Each row below holds a small network's activations on one input, seen along a few directions.
In each table, some parts of the input vary, and every possible input appears once, in random order.
Descriptions start from the smaller parts, as in this example, which fits no table here: one of 3 separate values, together with either a single point or one of 9 places along a line or (one of 4 places along a line, together with one of 5 places around a ring).
Shared parts are said once, and a part with two or three values counts as separate values.

Other details of the inputs shift rows strongly along two fixed directions, in all tables alike. That doesn't count.

Table:
row 1: [-26  -7  -5   6 -19  -2  -5  -8   7  21 -20  -1]
row 2: [ 16 -21 -16 -24  20 -18  13 -23 -46 -43   4 -19]
row 3: [-17 -18  13  10 -13  -8 -25  -6   9   7  13 -13]
row 4: [ -9 -20  -1   0 -18  19 -11   7   3  16  -7 -32]
row 5: [13 37 26 -1 -4 10  3 50 36 13 19 59]
row 6: [ 15 -10  -6   1  22 -27  25 -41 -46 -30  -5   7]
row 7: [-12  15  24   1   3  20  13  63  26  -4  21  55]
row 8: [-20  -3   5  12 -20  -5  -5 -13   3  25 -27   6]
row 9: [-21 -22   1 -11 -18   2 -16   8   2  11 -13 -20]
row 10: [ 29   3 -31   1  18 -11  31 -36 -33 -22  -6 -14]
row 11: [-28  -4   7  12 -13 -12 -15   4   7  -2 -10 -18]
row 12: [-18 -10   0  -7 -22  -3 -18   8   9   1 -17 -24]
row 13: [-12  -6   8   9 -18  10 -13   8   8  -3  -3 -41]
row 14: [ -7 -12  -7  -3 -22  20 -12   6   4  18 -11 -32]
row 15: [ 52  34 -13 -16  33  18  50  27 -24 -14  15  56]
row 16: [-15 -13  -2  19 -16  13   1  -7   7  24  -9 -14]
row 17: [ 35  -4 -30 -18  15  -6  19 -23 -38 -31  -3 -33]
row 18: [-24  -9  10  -2 -18  -7 -18   9   8  -8  -9 -29]
row 19: [ 6 27  4  0 -3 39 19 61 28 18 14 46]
row 20: [-22 -11  10  14 -16  -6  -4 -11   2  23 -22   6]
row 21: [-12   6  24  21 -17 -19 -15 -18  14  11  -2  -5]
row 22: [-17   1   7  28 -15   3   0  -6  12   6  -6 -22]
row 23: [-24   3  20  23 -15 -16  -6 -10   7   5 -19  -3]
row 24: [-16  -2   5  23 -13   5 -10   3   7   3  -4 -30]
row 25: [ 43  17  -9 -15  41  19  40  40 -26 -39  38  38]
row 26: [ 30  -5 -33 -23  18 -25   6 -38 -38 -12   8  -8]
row 27: [-19 -15   9  28 -14  11  -1  -7   7   8   0 -16]
row 28: [ 51  27  -2 -26  36  -3  36  20 -19 -15  31  66]
row 29: [-12   1   3  10 -20 -13 -16 -15  21  16  -2  -8]
row 30: [-12   5  18  34 -16   0   0 -10   8  10 -13 -15]
row 31: [-13 -11  20  34 -15   8  -1 -12   2  12  -7  -9]
row 32: [  8  25  26 -20  -2  14  -9  71  36  -8  36  28]
row 33: [ 34   7 -20   7  17 -14  31 -40 -38 -18 -12  -7]
row 34: [-18   2   9  18 -19 -12  -6 -11   9  14 -27   2]
row 35: [ 18   3 -26 -19  65   3  -2 -53 -17 -30 -15 -13]
row 36: [-11  -8 -10  12 -18  15 -10   1   3  24 -12 -21]
row 37: [-13 -23  16  -4 -17  -4 -27   0  10   2  13 -24]
row 38: [-20 -14  -5 -13 -22   4 -18   6   3  13 -17 -20]
row 39: [ 14  24  16 -25  -5  17  -9  70  37   2  28  33]
row 40: [ -9 -20   4 -12 -18  -3 -26   0  10  19   5 -22]
row 41: [ 12  20  11 -31  -6  24  -8  68  31  14  28  37]
row 42: [-10  -3   0   5 -18 -13 -25  -6  16  14   0 -15]
row 43: [ 15 -15 -30 -19  23 -21  17 -27 -46 -20  -5  -6]
row 44: [  6  28  10 -13  -4  19   4  53  35  20  26  56]
row 45: [ 24   5 -15  -7  21 -35  16 -45 -29 -30  14 -10]
row 46: [-13 -11  26  20 -16 -11 -15 -20   9  13   4   2]
row 47: [ 16   7 -23 -14  63   3   9 -62 -12 -28 -17  -6]
row 48: [ 47  19 -20 -24  40  21  41  41 -26 -22  29  41]
row 49: [-24  -2  -1  12 -19  -9  -6  -7  14  10 -20  -6]
row 50: [-13 -16   1   2 -14  -7 -24  -6   9  24   5 -11]
row 51: [ -7   0   8   9 -21  -8 -15 -21  10  32  -9   5]
row 52: [ 11 -17 -19 -10  24 -23  15 -29 -46 -36   4  -9]
row 53: [ 47  13  -6 -29  37  23  37  45 -26 -45  38  27]
row 54: [ 4 30 23 -6  3 10 -7 65 34 -3 36 39]
row 55: [ 22 -12 -13  -7  22 -28  15 -46 -35 -28  19  -3]
row 56: [-30  -1  10  17 -15 -13  -6  -5  12   1 -12 -10]
row 57: [-23  -6  -3   7 -17  -8 -16   2   9   7 -18 -13]
row 58: [ 24  -2 -25 -32  60   7  -5 -48 -16 -37 -15 -23]
row 59: [-10  -4  -5  18 -17   8 -10   2   9  12 -12 -25]
row 60: [ -9  -9   8  25 -16  10   1 -11   3  28 -16  -6]
row 61: [-1 41 28 -3 41 46 -3 33 52  6 -3 58]
row 62: [-27 -15   0   8 -15  -3  -4  -7   6  19 -15  -2]
row 63: [ 17  -7 -36 -21  19 -20  16 -29 -45 -18 -10  -6]
row 64: [-15 -12   3   6 -16  -7 -14 -15  13  26   2  -3]
Description of these inputs: one of 4 places along a line, together with either a single point or (one of 3 separate values, together with one of 5 places around a ring).
Q: The inputs of row 56 and row 23 match in every part but the place on the line of 4. If row 49 is changed in the same way as row 56 into row 23, which row does it become?
A: row 34
Q: Change only the place on the ring of 5 in row 37. List by row number the other rows that result.
A: row 32, row 39, row 40, row 41
Q: Change only the choice among 3 separate values in row 39. List by row number the other rows that result.
A: row 12, row 17

Table:
row 65: [-22 -33  -1  33 -25 -15 -11 -43 -15  15 -13 -43]
row 66: [  1  13  16   9  -1  16 -11   8  20  14  -1   9]
row 67: [-35 -27  -1  25  -6 -11 -17 -50  -8   9 -27 -37]
row 68: [-17  -3  12  -3  -8  15  -3  27  14  -4   0  -3]
row 69: [-14   6  -3  -9  -9   5 -12  27  20   2  -4   1]
row 70: [ -8  -7  -2  -9  -4  18 -13  24  14  17   7   1]
row 71: [ 38  11 -17 -34  27   1  14  11 -22 -19  11  11]
row 72: [ 24  -9 -34 -10  13 -24   3 -55 -37 -24  -1 -46]
row 73: [-12   9   0   3 -19  -5  -1  22  14  11  -5  15]
row 74: [-18  -1   4   4   4  13  -7  13  16  13  -8  21]
row 75: [-20  -7   7   1  -3  15  -7  30   9   0   4   0]
row 76: [ -1   0   9  -4 -10  21  -8  20  19   8  10  -6]
row 77: [-11   1  14  19   6  17  -3  12  18   8   4  10]
row 78: [ 39  28 -16 -13  36  -1  24  -7 -13 -24  16  23]
row 79: [-9 -7  9  8 -3 19 -7 27 13  2 12 -5]
row 80: [-28 -35 -11  17 -26 -19 -14 -42 -17  20 -25 -33]
row 81: [ -2   2  16   6  -6  13 -10  27  14  -1   5  -8]
row 82: [-27 -26   1  11 -18 -15 -24 -34 -11   0 -27 -55]
row 83: [-11  -6  23 -16  -7 -14 -30  18  23  -3  27   7]
row 84: [ 22   5 -13 -10  24  -7  36  11 -36 -25  16  28]
row 85: [-19   6  17   8   1  13   1  11  19   2  -8  13]
row 86: [ 38  20 -24 -22  19 -15  30   4 -23 -14  15  25]
row 87: [-18 -30 -10  -1 -21  -6 -23 -42  -2  17 -22 -52]
row 88: [ 29  11 -19 -20  40   5  22  -4 -18 -10  11  31]
row 89: [ 13  -8 -17  -1  28 -28  12 -63 -46 -30 -22 -25]
row 90: [  3   5  11  -2  -9  16 -15  23  15   9   7  -7]
row 91: [ 34  12 -14 -22  19 -13  29   8 -34 -23   4  30]
row 92: [ -9  -3  25  -3 -18 -24 -19  12  17   6  26  22]
row 93: [ 34  17 -26 -33  27  -4  17  10 -15 -22  15  10]
row 94: [-16  -9  -1  -8  -5  15 -12  28  11   7  -1   5]
row 95: [ 30   9 -16 -33  27  -2  16  15 -26 -30   4  15]
row 96: [-26 -33  -9   0 -22  -9 -21 -39  -6   6 -29 -49]
row 97: [-6  3  9 12  3 21 -8  7 19 18  6 12]
row 98: [ 38   7 -16 -10  21   0  30   3 -31 -13  26  24]
row 99: [-19 -18  -3  32 -30 -25 -11 -44  -6   9 -17 -47]
row 100: [-2  8 14  8 -2 21 -4  4 24 13  2 10]
row 101: [ 23  26 -13 -13  39  -8  30   0 -18 -36   6  26]
row 102: [ -4  -5   3   1  -5  22 -12  23  14  12  14  -4]
row 103: [-31 -20  -8  12 -19 -19 -22 -35  -4  -2 -23 -57]
row 104: [ -3   1   6  -1 -19   7   3  16  13  23   1  13]
row 105: [-12   5  17  11 -17   0   1  25   4   6  -4  11]
row 106: [ 34   5 -22 -20  22  -4  30   5 -30  -8  18  29]
row 107: [-12   9  12   1   0   9 -10  13  17  10 -16  18]
row 108: [ 14 -16  -8 -16  26 -51  -7 -76 -34 -29   9 -15]
row 109: [  0  13   4  12 -20   2  -2  17  16  15   9   6]
row 110: [-16  11   8  12 -17  -5   3  24  12   4   0  10]
row 111: [ -3  11  11   0   1  11 -12   9  20  20  -9  14]
row 112: [ -5   0  17  16 -18   9   8  18  12   7   7   7]
row 113: [-7 17  2  1  0  7 -9  8 28 18 -5 13]
row 114: [ 20 -13 -17   4  25 -18  19 -69 -38 -28 -11 -29]
row 115: [-16  14   3   2  -1   4  -8  12  25   7 -12  16]
row 116: [-7  6  8 -2 -1 16 -4  6 24 19 -5 15]
row 117: [ -1   5  19  18 -17   4   0  22   8   8   4   6]
row 118: [-4 10 21 17  2 12 -6 12 19  5 -3  8]
row 119: [ 12 -19 -21  -2   7 -31  26 -57 -53 -27 -12 -26]
row 120: [ 34  16 -16 -16  29  -3  23  12 -18 -38  21   4]
row 121: [-12  -2   7   0 -20   5   4  20  10  12  -6  17]
row 122: [  0   3  11   8 -21  12   3  14  13  17   9   9]
row 123: [-20 -31   1  16 -20  -5 -17 -40  -3   2 -16 -60]
row 124: [-8 16 12 18  1  8 -4 11 27  2  0  6]
row 125: [  4   8  14  10 -19   7  -4  18   9  18   6   8]
row 126: [ 26  13 -13 -24  35   2  29  -4 -18 -26   1  33]
row 127: [  0   6   8   0 -18   2  -5  19  10  24  -2  12]
Q: The inputs of row 68 and row 85 match in every part but one. If row 83 is changed in the same way as row 68 into row 85, which row does it become?
A: row 108
Q: What do these inputs look like to the network?
A: one of 3 separate values, together with either a single point or (one of 4 places along a line, together with one of 5 places around a ring)
Q: Change only the place on the line of 4 in row 100. List by row number the other rows that result.
A: row 66, row 78, row 97
Q: Change only the choice among 3 separate values in row 103. List by row number the other rows that result.
A: row 101, row 110

Table:
row 128: [ 17   2  11  15  20 -13  15 -17 -21 -43  22 -15]
row 129: [-26   4   9  14  -3  30  -6  22  28  14 -27   3]
row 130: [ -7  16  17  -2  -8 -14  -6  21  21  10   5  38]
row 131: [ 22   6 -18   1  28  17  20 -23 -15 -12 -12 -10]
row 132: [ 36   6 -12  -9  23 -19  27 -30 -32 -11  16  25]
row 133: [  6   0  -7  -8  18  -6 -19 -38   2  -5  -6 -22]
row 134: [-24 -30  -7  46 -38 -22 -10 -84 -17  31 -40 -58]
row 135: [ -2   9  12  -5  15  27 -11  17  28  11   7  18]
row 136: [-27   5   8   5  -2  21 -14  20  31  13 -17   4]
row 137: [ 39 -10 -23 -28  20  -7  16  -5 -36 -22  25  -2]
row 138: [ 12  -9 -23 -21   3 -11  14   3 -32 -19   4 -15]
row 139: [ -7  -7   5 -20 -11   8  -5  42   7   1  16  12]
row 140: [ 24  28  -4 -10  20  -3  37  32 -11 -13  15  60]
row 141: [ 34  12 -24 -15  42   7  22 -22 -22 -24   3  -1]
row 142: [ 15  -8 -17 -36   3 -23  -2  -3 -21 -25  12 -13]
row 143: [-24   5  13  28 -26   7   5  16  16  25 -19  20]
row 144: [-11   7  17   4  -7  -3   2  20  13  15   4  42]
row 145: [-27   8  15  -6   0   8 -32  14  39   9 -10   5]
row 146: [-19 -42 -12   5 -37 -32 -44 -65  -9  15 -15 -84]
row 147: [-13   9  15  25 -25   6  -4  10  24  31   0  14]
row 148: [ -8  -6   5  14 -28  26  -6  34  11  22   0 -15]
row 149: [ 6 20 19  2 -8 -6 -6 15 25 17 16 31]
row 150: [ -2 -17 -16  -3 -12  -3  11  -5 -31  -5 -15 -30]
row 151: [-16   8  34  19   2   0   2  36  15 -28  17  12]
row 152: [ 39  -3 -29 -21  16  -4  23   0 -38 -23  19 -10]
row 153: [-36 -12  10   6  -4  11 -29  -8  25  18 -20  -8]
Q: What do these inputs look like to the network?
A: one of 2 separate values, together with either a single point or (one of 3 separate values, together with one of 4 places along a line)
Q: The inputs of row 131 and row 129 match in every part but the choice among 2 separate values. If row 132 is changed in the same way as row 131 into row 129, which row does it become?
A: row 144
Q: Change only the place on the line of 4 in row 138. List by row number the other rows that result.
A: row 139, row 142, row 150
Q: Change only the choice among 3 separate values in row 137. List by row number the other rows that result.
A: row 132, row 135
